A small network was shown many inputs. Here are its activations along a few directions, one row for each input.
Each table varies a few parts of the input and shows all the possible inputs, shuffled.
Descriptions start from the smaller parts, as in this example, which fits no table here: one of 8 places around a ring, together with either a single point or one of 9 places along a line or (one of 2 separate values, together with one of 6 places along a line).
Shared parts are said once, and a part with two or three values counts as separate values.
(in the rows, 128 means zero)

A family of inputs:
x1: [112 147 119 131 115  96 145 120 110 161 114 140 118 121 138 131 154 122
 146 128]
x2: [155 155 109 122 122 133 145 126 124 126 102 124 123 153 135 128 143 121
 137  96]
x3: [106 156 115 124 110  99 139 114 104 162 118 141 119 133 139 116 146 131
 144 127]
x4: [103 112 150 125 134 113 150 150 121 137 155 151 105 137 134 141 123 121
 113 156]
x5: [129  88 114 195 134 148  71 138 163 128  76 142 165  80 104  55 110 119
 117 160]
x6: [141 122 109 207 106 116 129 136 155 127  37 161 170  92 111  54 118 113
 123 152]
x7: [145  87 147 206 122 124 137 160 171 104  81 164 155 108 109  69  93 106
  94 185]
x8: [110 106 151 124 127 105 150 157 122 133 151 143 107 124 135 151 118 128
 127 163]
x9: [112  88 153 121 113 110 154 154 116 127 151 133 115 109 135 148 120 137
 118 155]
x10: [ 95  93 119 117 115 130  87 121 120 144 151 110 126  88 121 138 133 147
 151 123]
x11: [109 128 158 124 133 110 155 134 123 134 156 151 112 133 138 134 115 111
 112 162]
x12: [140 144 124 118 154 163  89 105 136 122 144 108 132 150 129 133 131 127
 123 105]
x13: [133 148 109 114 154 165  89  99 142 113 145 100 144 142 118 124 123 141
 124 102]
x14: [105 130 147 123 143 106 155 125 125 124 158 145 123 133 135 129 112 132
 113 164]
x15: [110 161 114 120 118  92 148 107 106 156 117 138 141 123 136 117 145 132
 141 135]
x16: [157 169 118 117 122 131 153 110 123 120 102 130 132 156 134 124 138 115
 131 107]
x17: [137 130 119 117 153 165  91 117 140 124 136 110 127 141 125 144 132 121
 127 101]
x18: [162 105 158 117 120 142 161 152 136  88 136 119 127 132 124 154 115 125
 104 126]
x19: [153 172 110 115 127 128 147 111 121 119 107 117 146 156 133 112 136 132
 133 103]
x20: [112 125 125 122  93  94 150 128 102 149 104 129 130  98 135 139 152 138
 148 126]
x21: [142 124 122 117 143 157  87 124 140 115 138 102 132 132 123 148 132 135
 136 104]
x22: [ 89 132 109 115 144 130  87  99 122 155 158 118 132 113 124 122 132 144
 139 131]
x23: [ 92 110 117 119 129 128  85 124 121 153 151 117 115 102 119 141 138 142
 155 130]
x24: [155 129 149 132 145 145 156 144 143  95 144 135 110 157 130 146 112 115
 104 122]
x25: [ 90 130 119 122 136 132  83 102 122 156 162 126 119 118 129 122 131 133
 144 127]
x26: [160 150 113 124 115 128 153 130 128 113 102 117 126 138 125 136 141 125
 149 100]
x27: [151 139 146 119 150 141 155 131 137  97 146 127 131 163 132 130 105 128
  92 130]
x28: [157 131 121 113 101 130 150 134 113 111  95 110 137 133 130 133 142 138
 141  95]
x29: [159 140 159 127 147 140 157 130 141  97 144 137 120 161 136 139 108 111
  97 133]
x30: [141 101 121 111 127 163  89 128 129 114 138  90 138 121 122 142 129 143
 135  96]
x31: [ 96 118 118 122 140 130  85 117 123 165 153 127 116 112 129 139 142 131
 140 129]
x32: [157 119 147 123 132 138 152 159 138  96 141 126 115 149 128 152 105 120
 112 126]
x33: [109 136 116 123 103  93 141 136 105 157 112 134 118 118 129 131 149 138
 155 127]
- What do these inputs look like to the network? => one of 3 separate values, together with either a single point or (one of 2 separate values, together with one of 5 places along a line)
- Changing only the choice among 3 separate values turns x5 into x7. The same change can be made to x22. Which row results? => x14
- Which other rows does x14 become when the choice among 2 separate values takes its other values? List them by row number. => x27
- Which other rows does x8 become when the place on the line of 5 takes its other values? List them by row number. => x4, x9, x11, x14
- Which other rows does x31 become when the choice among 3 separate values takes its other values? List them by row number. => x1, x4

A family of inputs:
x34: [ 57  93 106  59 135 136  21 115  81 195 217  75  96 127 136 173 158 180
 184  94]
x35: [104 154  91  49 134 155  63  63  81 172 170  72 123 175 156 155 181 182
 152  35]
x36: [105  86 123 184  89 108 110 135 140 161  57 154 188  19 102  43  96 106
 122 189]
x37: [148 136  92 212 125 129 112 115 166 129  21 163 191 114 120  32 131 122
 104 143]
x38: [148 107 151 188 102 104 223 176 146 103  69 192 118 115 132  95 108  86
  80 177]
x39: [157 169 148  39 180 166 125 138 111 109 200  93  90 191 131 211 121 104
 119 104]
x40: [105 145 137  43 138 111 169 120  95 117 215  96  93 148 140 212 139 161
 138 113]
x41: [180 117 140 210 136 152 156 142 186  82  61 164 159 125 117  76 100  94
  77 148]
x42: [ 77 144 108  79 111  91 120 116  95 160 199  94  90 115 131 187 155 172
 203  93]
x43: [ 96  84 160 226  93  89 143 140 147 114  99 186 127  89 116  50 102 121
 140 211]
x44: [145 143 130  82 166 165  97  92 135 131 198  80 114 183 148 199 150 157
 121  42]
x45: [213 160 151 164 128 130 196 185 153  64  29 167 147 136 106 104  97  51
  97 187]
- Changing only one part turns x34 into x36. The same change can be made to x42. Which row results? => x43
- What do these inputs look like to the network? => one of 2 separate values, together with one of 6 places around a ring
- Which other rows does x40 become when the choice among 2 separate values takes its other values? List them by row number. => x38
- Which other rows does x37 become when the choice among 2 separate values takes its other values? List them by row number. => x35

A family of inputs:
x46: [153 109 130 201 104 108 167 163 157 110  49 165 161  99 118  68 103 113
 111 175]
x47: [118 124 118 121 127 132 113 127 121 127 129 117 128 116 118 131 137 136
 132 126]
x48: [150 146 125 123 136 146 125 123 129 113 125 122 135 149 129 129 128 121
 124 105]
x49: [147 144 140 105 123 136 146 119 123 107 135 114 122 141 131 137 126 126
 123 112]
x50: [147  99 142 199 106  99 173 169 158 114  64 174 152 105 122  77 103 105
  99 179]
x51: [144 120 141 115 134 134 146 139 130 116 144 130 119 140 133 147 121 124
 119 119]
x52: [130 142 125 105 131 124 145 117 117 125 130 117 119 144 135 146 139 136
 136 110]
x53: [101 126 126 123 126 121 119 116 115 147 149 134 112 120 131 127 135 131
 138 128]
x54: [143 130 121 131 135 151 103 126 145 120 126 116 139 129 123 121 131 132
 126 109]
x55: [102 115 129 125 132 124 103 115 121 146 150 126 122 110 131 126 129 131
 133 135]
x56: [115 124 112 113 126 121 112 120 117 146 138 118 134 110 127 131 133 139
 147 128]
x57: [116 144 120 108 124 128 136 121 113 139 137 116 123 131 130 135 142 141
 139 116]
x58: [123 147 115 126 130 131 110 119 128 136 124 119 127 135 125 122 142 123
 144 106]
x59: [127 116 127 127 142 133 117 128 134 119 146 128 126 130 130 140 124 128
 120 135]
x60: [141 151 112 118 137 133 124 114 133 125 122 123 135 144 138 135 142 131
 129 105]
x61: [117 137 136 112 125 125 139 127 112 141 143 126 106 134 135 147 137 130
 139 124]
x62: [157 113 120 215 114 122 147 157 165 112  37 170 169 101 117  49 104 105
 105 166]
x63: [109 136 117 116 119 116 125 117 108 148 135 118 126 125 126 134 137 148
 152 117]
x64: [131 141 144 114 140 130 141 127 125 115 153 125 125 152 131 138 119 127
 109 129]
x65: [118 140 115 128 121 135  99 112 125 152 120 122 122 120 126 121 142 134
 143 112]
x66: [121 132 109 123 131 131  87 115 127 152 128 116 146 114 124 122 134 137
 142 123]
x67: [103 134 131 119 135 113 123 122 118 141 150 127 112 137 136 137 136 129
 138 133]
x68: [117 114 136 123 129 129 118 131 115 134 137 124 114 116 125 143 136 128
 129 133]
x69: [123 129 112 131 128 145  89 118 139 133 118 120 146 118 118 122 135 130
 133 118]
x70: [135 125 139 124 139 141 133 132 129 113 148 122 120 150 127 141 112 126
 113 132]
x71: [139 102 145 207 109 109 159 155 162 110  68 176 157  96 118  64 100 102
  90 191]
x72: [150 132 128 118 133 141 138 135 132 111 133 121 127 143 125 141 117 134
 128 112]
x73: [131 134 138 102 130 116 152 125 118 130 146 126 112 146 141 150 133 128
 129 126]
x74: [114 116 131 113 125 121 118 127 115 150 145 127 120 110 130 141 133 133
 141 136]
x75: [137 123 125 123 124 139 123 131 129 112 129 119 125 130 123 139 127 131
 135 119]
x76: [105 125 131 112 121 110 134 121 108 155 146 125 118 121 135 143 139 138
 142 124]
x77: [149 134 118 129 139 150 121 131 140 117 127 117 144 148 127 129 120 124
 124 107]
x78: [121 141 136 112 140 126 141 116 123 125 146 127 112 142 132 143 132 128
 124 126]
x79: [130 115 142 120 126 134 130 137 127 115 139 125 118 132 130 148 127 125
 127 127]
x80: [137 133 145  96 131 123 148 133 124 119 148 126 118 152 137 155 122 128
 120 121]
x81: [108 115 128 130 135 131 104 126 125 130 142 128 119 119 122 130 133 128
 123 144]
- Changing only one part turns x75 into x79. The same change can be made to x63. Which row results? => x76
- What do these inputs look like to the network? => one of 4 places along a line, together with either a single point or one of 8 places around a ring
- List by row number the other rows that have the place on the line of 4 in common with x59. => x53, x55, x64, x67, x70, x71, x78, x81
- A walk changes only the place on the ring of 8. It starts at x77 and steps to x54. List the rest of the walk in order. => x69, x66, x65, x58, x60, x48
- Which other rows does x62 become when the place on the line of 4 takes its other values? List them by row number. => x46, x50, x71
